Here are a small network's activations along a few directions, averaged over the inputs that share one value of a field.
Related values have similar rows: they may be neighbours, one step apart, or belong to one group.
In the rows, 500 means zero.
Random noise pushes rows far along 10 fixed directions. That doesn't count. These rows show it; they differ only by the noise:
[614 548 577 451 713 416 585 430 465 510 709 808 194 307 417 462 598 575
 649 440 387]
[347 558 389 598 717 651 288 386 566 434 534 668 255 519 405 441 365 404
 373 397 441]
[734 600 708 537 540 477 545 425 411 425 425 669 441 345 458 487 483 507
 576 564 417]
[337 260 451  59 675 588 791 271 726 816 530 547 376 490 572 697 515 466
 279 124 769]
[493 597 686 542 498 521 574 544 736 656 415 525 313 508 341 662 518 378
 619 559 584]
[299 538 589 449 558 361 428 458 557 393 455 625 511 505 442 482 570 498
 613 616 550]
[367 523 661 610 399 458 688 458 310 385 403 776 552 281 442 402 712 580
 383 746 754]
[458 709 731 557 587 248 383 482 618 505 296 446 354 629 114 759 530 546
 940 544 482]
[778 405 543 834 346 619 665 313 185 412 359 457 469 516 385 409 606 668
 352 498 355]
[378 393 550 670 495 354 461 420 496 437 487 505 407 459 408 419 582 636
 508 519 435]
[295 547 441 261 377 527 285 480 486 291 426 375 881 695 688 460 471 314
 542 618 614]
[861 665 909 770 331 444 886 582 621 707 296 486 243 641  88 764 793 520
 930 762 412]


Values of Z:
z10: [414 305 268 248 505 673 600 407 527 582 542 397 623 712 686 513 399 587
 304 335 536]
z1: [404 539 596 429 406 372 477 662 801 626 533 361 452 524 437 679 534 384
 688 517 620]
z7: [615 488 322 910 689 590 288 508 568 411 496 663 279 601 415 271 371 513
 392 573  23]
z12: [432 685 262 348 750 485 225 632 577 593 613 317 450 521 441 670 280 376
 620 301 577]
z13: [499 227 329 377 608 525 544 249 498 330 466 435 567 845 554 434 568 593
 391 368 188]
z14: [264 404 197 612 613 597 264 301 322 285 426 362 495 785 400 400 468 568
 345 344 422]
z9: [483 695 419 570 535 453 563 607  66 363 481 717 620 365 361 461 706 623
 525 706 710]
z2: [499 483 549 398 519 470 478 471 464 427 349 451 750 478 592 483 303 598
 437 401 463]
z11: [640 725 283 461 453 681 301 642 277 583 645 214 521 455 482 654 221 473
 514 145 563]
z4: [542 554 203 365 410 690 642 609 264 750 713 437 501 400 515 657 562 477
 384 287 808]
z8: [664 534 467 467 786 310 527 349 432 542 345 466 434 801 166 718 555 734
 792 357 251]
z3: [201 540 267 734 802 542 180 375 295 277 524 807 305 476 363 358 296 725
 284 335 412]
z5: [606 512 516  63 605 303 602 409 264 304 687 730 732 443 752 362 714 563
 706 588 431]
z6: [748 626 588 810 540 587 457 419 570 388 261 565 395 928 303 463 486 417
 620 690 157]
The values of Z form 3 separate groups.
List the group mates of z10, in the order listed. -> z2, z11, z3
List the group mates of z12, in the order listed. -> z7, z9, z4, z8

Values of T:
t13: [700 493 558 485 500 488 650 479 452 587 447 392 449 619 382 634 529 596
 673 392 357]
t12: [593 446 399 486 442 526 426 546 388 389 849 538 453 365 713 286 598 480
 474 513 365]
t9: [366 605 491 637 473 465 264 515 525 427 371 279 539 570 350 626 331 558
 506 460 549]
t5: [563 265 500 425 350 417 734 394 383 513 620 425 564 522 669 411 769 651
 523 493 416]
t6: [373 506 440 465 595 467 407 510 498 559 558 535 512 423 576 547 427 468
 413 426 653]
t2: [431 563 225 653 570 801 420 446 450 522 425 507 395 765 332 589 495 439
 378 434 478]
t11: [429 411 393 605 315 507 414 596 548 601 619 158 455 437 440 548 477 422
 413 302 628]
t10: [555 539 323 646 466 741 467 523 429 560 477 447 511 499 547 497 428 400
 288 449 575]
t7: [455 512 677 637 369 529 645 626 582 589 348 523 533 379 431 452 428 442
 325 649 712]
t3: [413 430 640 427 355 360 617 507 587 609 467 440 492 361 504 611 555 506
 538 553 740]
t14: [673 562 732 240 607 485 602 341 710 773 250 407 415 451 428 803 310 445
 518 218 613]
t4: [508 552 606 420 590 591 400 602 686 519 499 687 484 340 627 432 263 314
 426 536 511]
t8: [462 621 764 589 498 427 489 581 625 475 128 613 627 335 423 582 401 454
 457 770 674]
t1: [550 399 607 276 434 450 519 508 595 461 457 397 783 434 834 406 359 480
 438 508 436]
The values of T form 3 separate groups.
List the group mates of t14, in the order listed. -> t12, t5, t11, t3
List the group mates of t10, in the order listed. -> t6, t2, t8

Values of J:
j10: [357 342 437 713 382 584 544 596 617 612 565 360 414 355 566 428 397 545
 237 386 541]
j14: [714 469 603 462 656 543 549 405 678 587 360 564 382 521 567 560 444 398
 457 492 282]
j4: [429 671 509 475 544 625 542 366 503 542 352 604 396 697 295 642 585 403
 578 545 611]
j6: [421 520 377 505 491 563 369 471 396 527 349 332 617 531 452 558 344 553
 402 436 601]
j15: [831 596 513 696 320 790 559 680 417 444 655 551 428 403 624 354 439 375
 414 614 310]
j13: [200 354 306 441 695 364 501 323 531 546 563 535 324 501 334 520 594 624
 420 290 602]
j3: [415 537 478 603 628 527 403 511 633 445 551 631 329 467 463 368 492 360
 427 533 440]
j9: [555 527 755 267 557 423 430 451 923 712 363 315 476 426 591 749 205 323
 530 345 591]
j2: [517 462 344 617 573 427 273 429 328 424 467 415 539 474 457 478 376 673
 447 350 466]
j11: [481 544 643 665 626 361 413 621 743 530 514 667 308 355 403 485 506 443
 617 649 406]
j12: [700 365 695 396 330 536 617 529 698 527 425 431 615 601 762 432 441 432
 547 665 270]
j7: [297 448 451 401 559 537 583 504 663 581 469 561 622 787 465 526 594 486
 499 571 502]
j16: [268 503 379 522 598 610 509 521 441 539 733 646 247 390 432 466 532 516
 417 409 667]
j8: [224 483 375 473 543 485 535 477 366 429 713 704 358 460 439 381 662 565
 427 464 690]
j1: [268 345 381 334 514 206 427 627 442 475 909 523 559 204 712 327 566 712
 553 352 542]
j5: [681 487 505 766 454 569 750 518 358 561 425 524 402 564 298 599 720 558
 487 573 503]
The values of J form a ring.
Name the neighbours of j12, in listed order. -> j15, j16
Name the neighbours of j2, in listed order. -> j6, j5
Name the neighbours of j1, in listed order. -> j10, j7
Name the neighbours of j9, in listed order. -> j4, j8

Values of V:
v7: [717 506 501 178 673 373 647 366 212 430 610 679 579 362 554 509 587 680
 637 352 465]
v1: [584 564 578 343 547 392 446 402 471 416 307 430 670 660 463 597 457 496
 646 482 460]
v2: [454 395 499 507 527 447 574 388 543 508 449 512 492 623 452 484 598 562
 453 488 426]
v5: [491 471 587 415 652 189 418 558 633 401 592 655 512 437 568 387 511 604
 717 614 237]
v10: [700 527 604 649 563 571 389 330 318 270 386 697 498 354 576 272 330 506
 346 536 330]
v8: [603 414 478 570 620 482 623 429 414 606 557 554 271 417 368 539 549 643
 490 340 443]
v12: [631 515 548 230 553 504 612 440 468 461 589 641 598 504 680 467 565 408
 590 525 467]
v14: [395 551 341 452 700 505 474 324 307 426 589 672 273 550 319 510 607 629
 574 378 497]
v9: [563 571 495 488 584 564 615 549 586 663 534 584 326 465 384 638 518 487
 555 464 534]
v11: [253 479 548 456 446 543 527 438 600 431 342 500 596 609 487 503 567 397
 403 571 644]
v6: [476 638 477 582 650 520 466 463 405 573 485 558 280 387 270 636 444 549
 460 316 639]
v13: [486 376 506 375 514 414 390 455 487 518 404 359 671 322 663 561 215 604
 309 303 572]
v4: [103 453 244 369 674 587 300 540 755 554 836 595 321 472 642 397 407 330
 330 367 606]
v15: [388 351 611 561 572 203 489 532 762 482 457 509 461 592 447 464 588 635
 687 638 276]
v3: [603 478 519 436 603 411 270 567 776 637 501 271 436 606 493 634 251 488
 726 307 234]
The values of V form a line.
Name the neighbours of v10, in listed order. -> v14, v11
Name the neighbours of v2, in listed order. -> v1, v4
Name the neighbours of v8, in listed order. -> v7, v6
Name the neighbours of v9, in listed order. -> v5, v15
